A small network was shown many inputs. Here are its activations along a few directions, one row for each input.
In each table, some parts of the input vary, and every possible input appears once, in random order.
A made-up example of a description, with smaller parts first: one of 3 separate values, together with either a single point or one of 9 places around a ring or (one of 6 places along a line, together with one of 8 places around a ring).
Shared parts are said once, and a part with two or three values counts as separate values.

Table:
R1: 8,24,-7,8,-44,-7,1,2,11,22,61,-22,27,52,-5,3,-38,-13,-29,37
R2: -31,-21,26,-1,43,60,0,-39,11,-40,-23,17,-3,-29,-12,10,72,-12,26,-42
R3: -32,-5,3,-37,54,-6,-8,-28,-42,-12,7,0,-21,-1,-11,23,73,1,64,1
R4: -2,-24,-33,9,-69,24,23,-11,27,-24,-19,2,15,-19,13,-13,-15,-17,-51,-21
R5: 25,-17,4,-7,-17,-64,19,27,17,4,-4,-16,-8,-17,35,31,7,48,36,-5
R6: -44,26,-29,-22,-59,-47,3,-36,-34,13,5,8,-38,10,0,-1,-11,-29,-24,17
R7: 28,-38,6,4,17,55,-12,43,-15,27,-89,58,-18,-22,11,-48,-63,15,-40,-35
R8: -24,-2,-39,-28,-53,-58,5,-4,-10,6,11,-10,-6,29,7,-4,-7,0,-25,13
R9: -29,-10,-10,-12,32,-45,-1,-6,2,-16,9,-4,-12,-5,-5,20,61,15,55,8
R10: -7,-33,-6,27,16,37,16,-13,39,-47,-22,7,9,-51,0,12,53,-2,29,-26
R11: -27,7,-27,13,-59,33,13,-47,8,-30,-15,18,-25,-25,5,-13,-15,-41,-62,-23
R12: 58,18,31,23,9,-22,10,29,37,7,32,-46,34,11,13,26,-13,27,5,19
R13: 6,23,24,22,41,4,-8,-3,25,0,56,-14,24,21,-24,26,33,2,42,31
R14: 52,22,15,-2,48,23,-35,60,-52,56,-18,12,21,22,-17,-47,-89,9,-27,23
R15: -15,49,-1,7,-38,-3,-11,-25,-11,17,54,-18,1,30,-25,-5,-42,-50,-39,33
R16: 32,-28,7,36,-32,18,36,22,63,-31,-33,-11,-5,-39,40,8,13,48,7,-45
R17: 23,-17,-6,-38,40,-27,-29,46,-72,50,-66,38,-14,-5,5,-30,-62,19,-23,9
R18: -21,24,42,-2,72,27,-21,-16,-6,-1,55,-22,18,39,-31,2,42,-19,58,5
What is each input in this table made of?
> one of 3 separate values, together with either a single point or one of 5 places along a line
The inputs of R3 and R2 match in every part but the choice among 3 separate values. If R5 is changed in the same way as R3 into R2, which row does it become?
> R16
Start at R15 and move only the place on the line of 5, one step at a time. The first step leads to R1. Which rows follow, in order?
> R12, R13, R18

Table:
R19: 7,-11,2,-1,-4,19,-5,22,-22,22,-52,23,-20,-10,10,-31,-43,7,-24,-14
R20: -18,-21,-5,16,-13,8,27,-30,57,-58,11,-15,-6,-38,5,35,87,15,50,-30
R21: -4,-20,-18,-5,-29,27,-6,3,-2,11,-26,32,-18,2,0,-26,-38,-12,-37,-14
R22: -16,-31,2,13,21,15,20,-1,36,-51,4,-17,14,-38,0,23,84,24,61,-30
R23: 18,-9,0,-11,11,-10,-15,18,-12,21,-36,23,-3,1,3,-20,-41,1,-31,-3
R24: -50,15,11,-1,3,-15,15,-52,17,-35,46,-40,-6,-2,-17,45,94,-19,54,11
R25: 5,7,-18,7,-17,9,5,4,-10,10,-23,24,7,11,9,-25,-34,-7,-53,3
R26: -13,-32,24,19,40,16,9,-6,39,-47,-3,-9,13,-37,11,32,75,32,65,-31
R27: -36,5,21,-8,53,-7,-11,-27,2,-25,46,-19,0,3,-20,38,85,7,81,7
R28: 21,10,5,-8,3,-15,-21,22,-14,29,-14,2,5,13,-6,-16,-48,6,-31,17
R29: -14,-15,7,25,14,38,20,-25,45,-57,12,-4,12,-33,1,29,84,18,45,-30
R30: -36,0,14,-12,39,-1,7,-33,-8,-29,51,-22,11,0,-13,47,91,-3,72,7
R31: 5,-16,5,-14,-6,13,-16,17,-15,20,-47,26,-14,-2,6,-27,-41,12,-30,-19
R32: 16,27,-2,-5,-47,-27,6,-2,8,23,24,-26,-2,31,-1,-4,-39,-19,-41,19
R33: -8,-20,-23,-11,-55,2,4,-6,3,7,-28,22,-29,-3,13,-15,-34,-10,-38,-15
R34: 13,19,-15,-5,-44,-22,-2,-6,-1,15,0,-4,-9,5,-2,-6,-42,-16,-47,16
R35: 26,13,2,-11,-9,-15,-3,19,-17,28,26,-10,19,30,4,-5,-47,-7,-20,16
R36: 4,7,-23,1,-40,-15,11,-9,-6,3,-22,19,-7,1,21,-12,-34,-7,-51,-2
R37: 22,18,0,10,7,-8,-9,23,-28,26,-14,8,5,4,9,-18,-54,7,-20,20
R38: 36,28,14,-2,8,-10,-10,23,-14,36,13,-10,0,23,-4,-14,-51,-2,-12,19
R39: -40,9,16,-4,31,13,3,-46,14,-30,53,-24,-2,3,-33,42,92,-24,59,11
R40: 20,8,11,-5,6,-26,-19,26,-3,33,19,-13,10,33,-2,-14,-55,-5,-8,19
R41: 12,-7,-24,-11,-8,-10,1,22,-21,15,-26,20,5,5,5,-26,-33,1,-34,-1
R42: 17,4,-4,5,10,-4,-1,25,-21,23,-44,17,-6,-4,8,-29,-41,2,-29,3
R43: -1,-22,11,21,39,24,14,-1,35,-42,-3,-4,-4,-40,3,26,79,34,73,-27
R44: -36,14,24,9,53,2,7,-24,-10,-22,35,-25,2,0,-6,38,84,8,79,14
R45: 4,-24,-11,-16,-19,17,-2,13,-26,12,-34,31,-5,-6,16,-19,-39,4,-30,-21
R46: 15,11,-11,-3,-9,-13,-8,19,-29,17,-2,3,18,4,5,-16,-50,-2,-30,13
R47: 22,21,4,-3,-18,-2,-7,5,6,27,29,-13,6,32,-16,-10,-45,-28,-35,20
R48: 7,15,-18,8,-19,-3,-12,9,-5,16,5,4,6,12,-12,-23,-48,-18,-38,20
What is each input in this table made of?
> one of 5 places along a line, together with either one of 2 separate values or one of 4 places along a line
The inputs of R30 and R27 match in every part but the place on the line of 5. If R45 is changed in the same way as R30 into R27, which row does it become?
> R31
Which other rows agree with R37 in the place on the line of 5? List them by row number.
> R19, R38, R42, R43, R44
Start at R31 and move only the place on the line of 4, one step at a time. The first step leads to R23. Which rows follow, in order?
> R28, R40

Table:
R49: -14,4,5,-5,19,7,-8,-11,-9,-2,3,4,-4,1,-13,2,17,-8,9,4
R50: -4,-6,-7,4,-21,6,8,-10,14,-16,-4,-1,-5,-15,4,3,9,-1,-3,-15
R51: -17,-16,-11,-4,-12,9,6,-12,0,-12,-20,14,-9,-17,1,-1,14,-8,-6,-15
R52: 9,10,-16,-16,-14,-6,-15,19,-39,38,-23,26,-7,17,3,-34,-70,-8,-50,13
R53: 6,-8,5,10,-11,5,8,2,21,-12,-6,-7,3,-13,8,6,5,11,2,-12
R54: -12,2,4,-2,14,5,-3,-10,-9,-2,-8,10,-11,-3,-1,2,14,-1,9,-2
R55: -4,7,8,-6,28,-14,-7,3,-10,5,15,-12,1,11,-6,9,16,7,28,13
R56: 11,1,12,8,20,6,1,8,11,-3,9,-11,11,-2,-4,6,8,4,15,2
R57: 14,-2,8,12,14,5,6,9,9,-5,-2,-4,6,-8,6,6,6,11,14,-3
R58: -19,6,10,-9,17,2,-7,-12,-13,2,14,-1,-3,12,-8,5,19,-4,17,4
R59: 36,6,-7,-1,-15,-9,-6,38,-17,36,-18,12,8,15,9,-33,-78,6,-45,10
R60: -8,11,-5,-3,-11,-19,6,-13,10,-7,28,-20,-1,11,-3,14,17,-7,8,12
R61: -17,-6,-2,-3,-11,8,2,-15,-1,-9,-13,6,-14,-12,0,0,12,-6,0,-13
R62: 13,-18,4,7,10,8,6,13,11,-10,-20,5,9,-19,8,0,6,13,5,-18
R63: 2,-3,6,6,23,7,-3,5,-6,-1,-8,6,-3,-7,1,3,10,10,17,-2
R64: 1,-11,7,-1,18,13,-5,7,-8,-4,-17,7,-5,-16,0,0,9,14,16,-12
R65: 1,-19,-1,-2,18,13,-2,11,-5,-8,-25,13,-1,-18,1,-4,12,14,9,-15
R66: -15,10,2,-13,17,-14,-6,-12,-17,3,16,-4,-5,10,-10,11,21,-5,19,14
R67: -17,4,-1,0,0,5,-1,-19,-2,-6,9,1,-4,0,-11,6,16,-19,1,3
R68: 9,1,4,15,-7,-1,9,-1,24,-9,3,-7,5,-5,8,9,7,7,3,-3
R69: -22,6,3,-6,-3,0,0,-18,-5,-3,19,-7,-5,12,-7,8,19,-13,9,5
R70: -14,2,-7,2,-8,4,4,-17,-2,-7,-2,7,-11,-6,-1,4,15,-9,1,-3
R71: 3,10,3,3,-2,-20,5,-1,15,-5,27,-24,9,10,0,15,14,4,14,13
R72: 0,-2,10,2,29,8,-8,2,-5,1,4,2,4,-2,-9,5,10,0,19,4
R73: 10,6,9,0,18,-16,2,6,4,2,22,-17,11,6,-2,14,11,7,26,13
R74: -2,2,-8,8,-17,1,10,-13,15,-13,6,-2,-4,-6,4,7,11,-4,-3,-4
R75: -6,4,-6,6,-11,4,6,-13,13,-13,17,-9,3,-2,-7,7,13,-12,-2,2
R76: -4,1,14,-5,26,3,-7,2,-6,4,14,-5,4,10,-6,6,13,6,26,5
R77: 9,-17,-4,8,-12,5,10,3,23,-16,-13,1,8,-17,7,4,8,9,-6,-16
R78: -14,-8,1,-7,7,13,-4,-7,-13,-6,-17,12,-12,-16,-2,-2,13,3,10,-11
R79: 32,8,-14,3,-36,-11,-4,25,-5,30,-13,7,9,17,12,-30,-76,1,-55,12
R80: 19,11,-19,-5,-43,-13,-4,14,-9,30,-12,9,-2,21,11,-31,-74,-11,-65,9
R81: 13,-10,12,5,10,9,4,11,10,-7,-11,-4,3,-15,7,3,4,15,13,-13
R82: 5,11,-18,-11,-35,-10,-10,9,-27,34,-21,18,-10,22,4,-34,-72,-18,-58,12
R83: -11,6,2,1,-12,-3,6,-13,13,-8,26,-14,3,10,-1,10,13,-9,7,3
R84: -5,-14,-15,2,-22,6,11,-7,16,-19,-13,5,-1,-18,4,-1,12,0,-11,-18
R85: -17,10,-5,-10,-3,-16,0,-19,-8,-2,21,-8,-7,10,-10,13,21,-14,12,13
R86: 7,4,17,4,18,-1,1,7,8,1,19,-15,13,10,0,8,10,7,22,2
R87: 3,4,8,5,-4,-3,5,-2,19,-6,26,-18,13,10,1,12,11,3,13,5
R88: -15,-15,-6,-7,8,12,-1,-4,-11,-10,-25,16,-8,-17,-1,-5,16,3,1,-14
R89: 24,8,-5,-8,-2,-9,-18,35,-30,43,-24,20,-1,20,7,-34,-74,3,-44,11
R90: 6,1,5,13,-1,2,5,-2,21,-9,16,-11,13,-3,-2,11,8,-3,5,4
What is each input in this table made of?
> one of 6 places around a ring, together with either a single point or one of 6 places along a line
The inputs of R83 and R58 match in every part but the place on the ring of 6. If R84 is changed in the same way as R83 into R58, which row does it become?
> R88
Change only the place on the ring of 6 in R53. List by row number the other rows that result.
> R50, R61, R64, R78, R81

Table:
R91: -16,26,35,-6,77,-10,-10,-12,-18,3,69,-28,7,32,-19,41,69,9,94,34
R92: 4,-24,39,11,88,22,-2,13,18,-31,-9,-7,10,-38,-6,30,83,41,89,-21
R93: 44,-26,8,-11,36,5,-22,68,-35,38,-76,35,5,-12,16,-44,-72,43,-25,-17
R94: -33,-32,-6,19,-33,28,33,-42,65,-73,1,-17,-1,-53,3,32,89,-3,27,-46
R95: 20,-23,-38,12,-77,14,23,9,12,-1,-66,34,-14,-30,32,-35,-66,-8,-85,-31
R96: 5,46,19,-19,54,-29,-31,14,-47,49,77,-24,24,75,-30,4,-18,-11,27,63
R97: 11,34,-31,3,-83,-23,5,-13,-3,32,12,4,-11,38,10,-23,-86,-39,-87,28
R98: 10,-47,25,-6,66,38,-19,40,-14,-6,-86,37,-7,-51,5,-21,12,48,25,-48
R99: 37,31,16,-20,31,-33,-40,46,-49,71,3,4,6,55,-7,-31,-90,11,-26,42
R100: -15,-45,-22,17,-47,48,27,-20,34,-45,-77,36,-26,-69,20,-12,17,-3,-34,-62
R101: -21,43,-31,-3,-66,-35,11,-39,3,5,82,-34,13,49,-16,12,-14,-56,-36,46
R102: -47,18,-15,2,-46,-25,25,-64,33,-42,70,-41,-6,5,-9,47,76,-32,31,13
The inputs of R98 and R91 match in every part but one. If R100 is changed in the same way as R98 into R91, which row does it become?
> R102
What is each input in this table made of?
> one of 2 separate values, together with one of 6 places around a ring

Table:
R103: 3,3,3,-10,3,-20,-2,6,0,5,24,-18,12,17,-2,9,5,4,8,9
R104: 1,29,6,11,12,-7,0,-10,-15,3,36,-15,17,13,0,14,-2,-11,6,26
R105: -10,-4,4,3,19,-4,-5,1,1,-5,-14,3,-15,-11,5,-5,10,8,24,-12
R106: 15,-5,-6,-2,7,-9,-4,9,15,4,3,-1,-2,4,-7,12,16,17,8,14
R107: 31,21,-2,-8,-48,-20,14,5,-10,25,-31,28,5,17,18,-24,-83,2,-56,18
R108: -1,-9,15,10,9,21,-5,1,13,-12,-18,4,-1,-16,6,-3,5,15,4,-21
R109: -3,-25,-9,8,-24,27,5,1,22,-16,-22,5,-4,-25,2,-5,4,3,-11,-24
R110: -14,25,6,6,14,-8,-10,-17,-7,1,20,-2,4,19,-2,6,7,-3,2,18
R111: -11,4,18,-8,6,4,-13,-5,-10,3,7,-8,-6,4,-3,8,9,11,15,0
R112: 20,-9,-4,-15,-6,11,-18,37,-37,42,-34,32,3,20,-23,-37,-59,0,-41,12
R113: -19,-8,-12,-9,-18,-3,5,-5,-6,-8,4,-6,-3,-4,3,-4,6,-6,2,-12
R114: 3,-21,7,1,-3,26,2,-1,18,-11,-25,7,-9,-24,-2,0,10,-2,-8,-24
R115: 15,-11,8,12,3,28,6,8,14,-3,-4,2,1,-9,4,5,5,10,7,-10
R116: -19,14,-17,6,-12,-14,6,-15,-6,-12,19,-10,8,3,2,-7,-1,-22,-8,4
R117: -15,1,5,-11,8,-11,5,-10,-15,-7,-1,-6,1,-6,7,1,10,-12,4,-13
R118: -1,-14,-4,-6,6,6,0,-6,7,-3,-22,15,-22,-15,-5,6,21,1,6,-7
R119: 4,19,-3,1,4,-25,-5,-2,6,7,41,-19,16,27,-10,8,-3,-12,1,26
R120: -12,13,-3,-3,3,-9,1,-15,-3,1,15,-7,-5,8,-9,-1,5,-28,-2,5
R121: 11,-3,3,5,11,10,1,7,0,4,1,-1,-10,-9,-2,11,10,10,23,6
R122: -10,-12,-19,4,-9,1,5,-4,4,-15,-19,12,-8,-20,5,0,14,6,0,-8
R123: -2,4,5,-4,9,-2,5,1,-13,6,20,-9,1,12,6,7,6,-1,20,4
R124: 13,-9,0,8,6,-3,7,14,23,-9,-2,-7,17,-3,7,-3,4,8,-3,-12
What is each input in this table made of?
> either one of 2 separate values or (one of 4 places along a line, together with one of 5 places along a line)
Change only the place on the line of 4 in R114. List by row number the other rows that result.
> R117, R118, R120
